A small network was shown many inputs. Here are its activations along a few directions, one row for each input.
Each table varies a few parts of the input and shows all the possible inputs, shuffled.
Descriptions start from the smaller parts, as in this example, which fits no table here: one of 3 separate values, together with either a single point or one of 11 places along a line or (one of 6 places along a line, together with one of 8 places around a ring).
Shared parts are said once, and a part with two or three values counts as separate values.

Other details of the inputs shift rows strongly along two fixed directions, in all tables alike. That doesn't count.

Rows:
R1: [ 21 -45  21   8 -65  -8  11  21 -25   3  15  11   8 -12 -29]
R2: [ -9  10 -19  67  40  29 -59  16   1  21 -25  24 -16 -42   7]
R3: [ 29 -38  -5  81  13  13 -48  57 -22  34  -1 -11  -5 -45 -43]
R4: [-13 -36  22   3 -79  19  20   8 -30  -7   4  58  -5 -20 -10]
R5: [-18  50 -13 -44  58 -10  13 -42  32  -8 -11 -29   5  35  35]
R6: [ 12  17 -32  63  73  -2 -62  15   7  23 -12 -27 -10 -22  -4]
R7: [-18  45  13 -98  -3 -23  56 -56  32 -36   0  -7  20  63  43]
R8: [ 11  -7 -12  54  44   7 -42  34  -8  22  -2 -18 -11 -18 -19]
R9: [-30  -4  27 -61 -87   8  61 -35  -7 -30   5  50  10   9  25]
R10: [ 12   8 -32  64  78  12 -61  27   9  29 -13 -30 -15 -28 -15]
R11: [ 25 -63  27   1 -99  -6  28  25 -34  -4  28  20   5 -18 -41]
R12: [-15  50  -7 -55  42 -10  24 -37  33 -20  -7 -23   4  40  32]
R13: [ 19 -65  30  -2 -94  -5  31  30 -40  -3  29  22   6  -9 -37]
R14: [ 15 -68  27   3 -84   4  30  34 -40   5  24  14   1 -11 -38]
R15: [ -2   7   5 -28   2  -5  18 -13   9  -1  -3 -11   8  19   7]
R16: [-18  63 -15 -46  68 -12  14 -44  37 -13 -13 -31   6  39  42]
R17: [-16  18 -22  54  42  26 -49   6  10  11 -21  22 -16 -36   9]
R18: [ 19  -4 -18  53  36   4 -44  29  -1  18   0 -15  -8 -26 -22]
R19: [-17  69 -21 -42  73 -18   4 -45  40 -15 -12 -29   6  40  45]
R20: [ -8  -5  26 -75 -58 -23  56 -29  -3 -30  16  10  10  41  12]
Each input here is: one of 4 separate values, together with either a single point or one of 4 places along a line.

Rows:
R21: [-10  54 -27 -10  82 -19 -19 -31  26   3 -18 -29  -2  32  29]
R22: [ -3  -2  17 -63 -38 -15  50 -25   5 -28  20  -7   6  26   7]
R23: [-10  48 -15 -16  73 -15 -16 -31  21  -3 -18 -31  -3  29  29]
R24: [  0   5  19 -58 -31 -16  49 -14  11 -25  13  -3  23  39  13]
R25: [-13  59 -31 -27  83 -13 -12 -28  35 -12  -3 -38  -2  28  31]
R26: [-18  19  17 -56 -60   2  55 -37   4 -34   1  45   8   6  25]
R27: [ -8 -37   6  42 -31  15 -28  28 -23   9   2  32 -13 -27 -22]
R28: [ 29 -37 -16  55  -6   0 -31  34 -15  21  12  -8 -10 -35 -41]
R29: [  2 -38  -5  71 -25  16 -49  35 -24  24  -4  29 -11 -49 -16]
R30: [ -4 -17   3  11 -10  31  22   8  -4  22  -7  -7  10 -29  -7]
R31: [-25  -7  16 -60 -20  18  51 -12   0 -13  -1  20  -7  33  15]
R32: [ 13 -34  16 -18 -61  -7  30   2 -13  -9  20  -1   0  -1 -21]
R33: [-24   5  23 -49 -61   7  49 -25  -2 -32   4  46   0  19  11]
R34: [ 18  36 -41  60 108  -4 -80  16  26  31 -27 -36  -6 -12  -4]
R35: [ 26 -27   5  54   6   6 -34  44 -11  20   3 -13   1 -28 -32]
R36: [ 19 -38   2  55 -11  -2 -19  44 -35  21  16  -3   0 -23 -32]
R37: [  2 -24  14   9 -64   9   6  -2 -19  -5   4  43   6 -30   3]
R38: [-16  54 -15 -14  83 -13 -14 -27  25  -4 -15 -32  -4  30  34]
R39: [ 22 -20  11  16 -15  -1 -10  21  -7  11   1  -7   4  -9 -22]
Question: What do these inputs look like to the network?
Answer: either one of 2 separate values or one of 5 places around a ring or (one of 3 separate values, together with one of 4 places along a line)
Question: List by row number the other inputs of the same sort as R29.
Answer: R26, R27, R33, R37
Question: Change only the place on the line of 4 in R34. List by row number the other rows that result.
Answer: R24, R35, R39
Question: List by row number the other inputs of the same sort as R31.
Answer: R30

Rows:
R40: [ -9   3  -2  -7  21  -4 -12  11   9  -9  11 -15 -16  22  -1]
R41: [-18  25 -32  39  70  18 -63  12  20   8  -7   3 -25 -17  11]
R42: [ 21 -69  22  39 -53   5  13  44 -44  30  15  -5  13 -27 -31]
R43: [ -9  20  19 -67  -3  -2  62 -22   2 -27   3  -2   3  39   8]
R44: [-26 -10  -2  -4  -9  18  14  -7 -15   8  -5  10  -3  -6   7]
R45: [ -3  10  15 -29 -35  -4  14 -32  14  -9 -17  20  13   9  17]
R46: [-20  -3   5   1 -16  11  16 -10 -10   9 -10   6   8 -14  15]
R47: [ 10  -8 -18  -4   3 -13  15 -17   4   5  21 -37   2 -13  -6]
R48: [ 22 -27   8  35 -14  -4 -26  40  -9   5  13  -8  18 -14 -18]
R49: [-20  17   2   1  17  19  -9   1  22   2  -9   4   4 -14  19]
R50: [-24  37 -34  40  99  31 -61  11  32  16 -21 -11 -18 -20  16]
R51: [-18  27  -3  -4  11  -5  -3 -33   3  -1 -13   1   8  -1  36]
R52: [ -1  18  -5  -6  30 -22  -3 -16   2   6  -2 -25  18  22  23]
R53: [  7 -13  12 -27  -3   1  15   2  -1   7 -11  -9  -3  20 -12]
R54: [-10  14  -4 -17  15 -30   3 -21  -1  -5   5 -15   3  31  17]
R55: [ 23  29 -38  30  63  -2 -19  -4  20   5   6 -41  -7 -25 -15]
R56: [-14  -8   9 -37 -33  17  30 -19  11  -2 -15  25   0  14   3]
R57: [  1  -2   6 -14 -10 -21  -5   9   6 -18  14  -4   4  18  -1]
R58: [ 24 -57  21  33 -42  12  -3  59 -23  15  17  -5  13 -26 -32]
R59: [-22  32  18 -51 -18  -5  20 -34  26 -29   1  14  16  19  41]
R60: [ -8  -5  19 -33 -49  11  35 -22  13  -2 -19  20  13   5   9]
R61: [-35   6   0 -57 -33  -4  40 -40  -8 -19   7  21  -7  30  31]
R62: [ -3  53 -34  47  81   1 -55  -8  16  -3 -18   5 -18 -16  19]
R63: [-11  47 -41  43  89  15 -49   1  15   5 -16   5 -26 -11  12]
R64: [-13  32 -28  40  71  33 -28   6  10  10 -19   6 -15 -21   3]
R65: [  3  37  11 -49   1 -22  38 -25  11 -24   4  -5  27  39  21]
R66: [ -2  18  -3  -6  27  -7   4   1  -2 -12   5  -5 -16  21  -8]
R67: [ 17 -66  21  29 -42  18  -1  60 -29  11  20   0  -8 -24 -43]
R68: [-14   9   7 -27 -24  -8   3 -15  11 -28  10  26  -3   2  22]
R69: [  7  11   5 -31  -7 -27   0 -15   9  -9  -4  -1   5  33  -1]
R70: [ 10  12   0   5   6 -22  -1   5  -8 -13   8   3   2  11 -12]
R71: [ -2  21 -14 -55   4 -13  31 -33  37 -26  21 -36   4  15  14]
R72: [-10  12  12 -57 -44 -17  28 -44  13 -28  -8  31   2  27  22]
R73: [ 42 -41 -11  21 -35  -2  -4  15  -4  17  14 -22  -2 -36 -46]
R74: [  0  61 -28  56  90  11 -55 -11  20   6 -26  -6  -4 -22  23]
R75: [  9 -12   7  42 -23  28   4  24 -15  10  -5  22   3 -40 -16]
R76: [ 25 -51  13  26 -38  -2 -17  36 -29  17   6   6 -17  -8 -50]
R77: [-18  13  -8  -3   0 -13  -8 -24  -8  -7  -3  13  -7   0  27]
R78: [  8  -2  27 -72 -42 -10  55 -19  11  -8  -6  -5  24  40  12]
R79: [ 32 -38  19  35 -31   9  13  49 -31  16  11   3  13 -26 -37]
R80: [ 22  -1   5  -6  -5 -17  -7   2   3   9  -7  -9  17  12  -6]
R81: [  5 -40   3  35 -10  -4 -15  23 -35  18  15  -8 -17  -6 -26]
R82: [ 11 -64  18  33 -30   9   6  38 -44  26  14  -6  -5 -19 -35]
R83: [ 10 -48  -1  32 -47  14 -16  25 -22  15   0  35 -18 -26 -32]
Question: What do these inputs look like to the network?
Answer: one of 4 separate values, together with either a single point or (one of 2 separate values, together with one of 5 places around a ring)
Question: The inputs of R49 and R46 match in every part but the choice among 4 separate values. If R40 is changed in the same way as R49 into R46, which row does it become?
Answer: R81
Question: The inputs of R71 and R55 match in every part but the choice among 4 separate values. If R50 is changed in the same way as R71 into R55, which row does it become?
Answer: R64
Question: Change only the choice among 2 separate values in R74. List by row number the other rows that result.
Answer: R65
Question: List by row number the other rows that have the choice among 4 separate values in common with R76.
Answer: R45, R53, R56, R60, R69, R72, R73, R78, R80, R83

Rows:
R84: [  2   7   3 -17   1  -8  20 -18   3   2  -3 -20  12  17  17]
R85: [  4  14   7 -24   4   4  21  -7  20  -7  -3  -2   7   9   8]
R86: [  3   0 -23  46  54  14 -34  25   0  20  -4 -28 -16 -26 -19]
R87: [ 45 -66   5  84 -45  12 -38  71 -32  24  18  19  -7 -61 -62]
R88: [ 17  12 -20  48  46  -9 -55  16   7  16 -13 -15   1 -21  -8]
R89: [ 23 -68  32   7 -99  17  37  36 -28   1  24  22   5 -26 -48]
R90: [ -8   9  -8 -27   4 -11  14 -12   5 -13  14  -9  -7  14  -1]
R91: [-23  12   5 -17  -2   9  15 -12   8  -9  -5  18  11   6  24]
R92: [  27  -66   38    3 -101    1   32   30  -35    9   15   19   21  -27
  -39]
R93: [  3   9  -4 -15  -3 -22  10 -19   3  -6   6 -12   9  20  14]
R94: [  7  -7   0  47  59   8 -49  42  -8  32 -16 -19 -12   5 -17]
R95: [-21   5  -3 -24  -6  11  14 -24  10  -1 -12  16  -2   7  18]
R96: [-16  12  -2 -19  -8   0   1 -26   6 -10  -7  16 -12   7  18]
R97: [-22  12   0 -23  -6  14   8 -14  10  -2  -9  10   3   5  26]
R98: [ 21 -75  31   3 -95  -1  44  29 -48  10  26   8   8 -22 -35]
R99: [  9  13   8 -26   0   3  14 -11  14  -7  -8  -3  14   8   8]
R100: [ 13  11 -22  54  46 -12 -54  10   4  20  -9 -22   1 -15  -9]
R101: [-18  13  -3 -22  -2   9  21 -23   1  -3 -14  19  -2   9  15]
R102: [ 11   5 -27  47  54 -11 -43  15  -4  21   1 -25 -11 -16  -4]
R103: [ -6   1  10 -29   8 -16   1   6  -2 -10  -2  -2  -1  47   3]
R104: [ 10  17   2 -24  -3 -10   3 -13  13 -18  -2   2  10  13   8]
R105: [ -4   6  -6 -26   6 -12  13 -16  -1 -10  19 -11  -2  16   4]
R106: [  8  -1 -22  50  53  18 -35  28   6  16  -7 -23 -15 -27 -18]
R107: [-15  24   5 -12  -3  -2   8 -18  -2 -18  -3  19  -3  10  18]
R108: [ -6   3   1 -27  10   1  23 -14   0  -4   9 -19   1  12   6]
R109: [-18  22   3 -17  -2  11  19 -13  -1  -5  -7  17   6   8  19]
R110: [-12  13   1 -15  -5  -3  10 -26  -1 -13  -7  23 -10   9  12]
R111: [-20  10   4 -16  -7  -2  -3 -20  11 -13  -2  15  -7   4  22]
R112: [  9   7 -28  47  53   5 -46  22   8  10   1 -17 -18 -19 -17]
R113: [ -1  12   7 -18  -1 -10  15 -19   7   3  -6 -16  17  14  10]
R114: [  0  15  -2 -23  -2  -4  10 -11  18 -16   7   1  -3  15   2]
R115: [-19  16   8 -14  -5  -3   3 -15   5 -19  -1  18   1   6  23]
Question: The inputs of R91 and R115 match in every part but one. If R94 is changed in the same way as R91 into R115, which row does it become?
Answer: R103
Question: What do these inputs look like to the network?
Answer: one of 2 separate values, together with either a single point or one of 5 places around a ring or one of 10 places around a ring
Question: Start at R114 and move only the place on the ring of 10, one step at a time. The first step leads to R87. Which rows follow, in order?
Answer: R104, R88, R100, R93, R102, R105, R90, R112
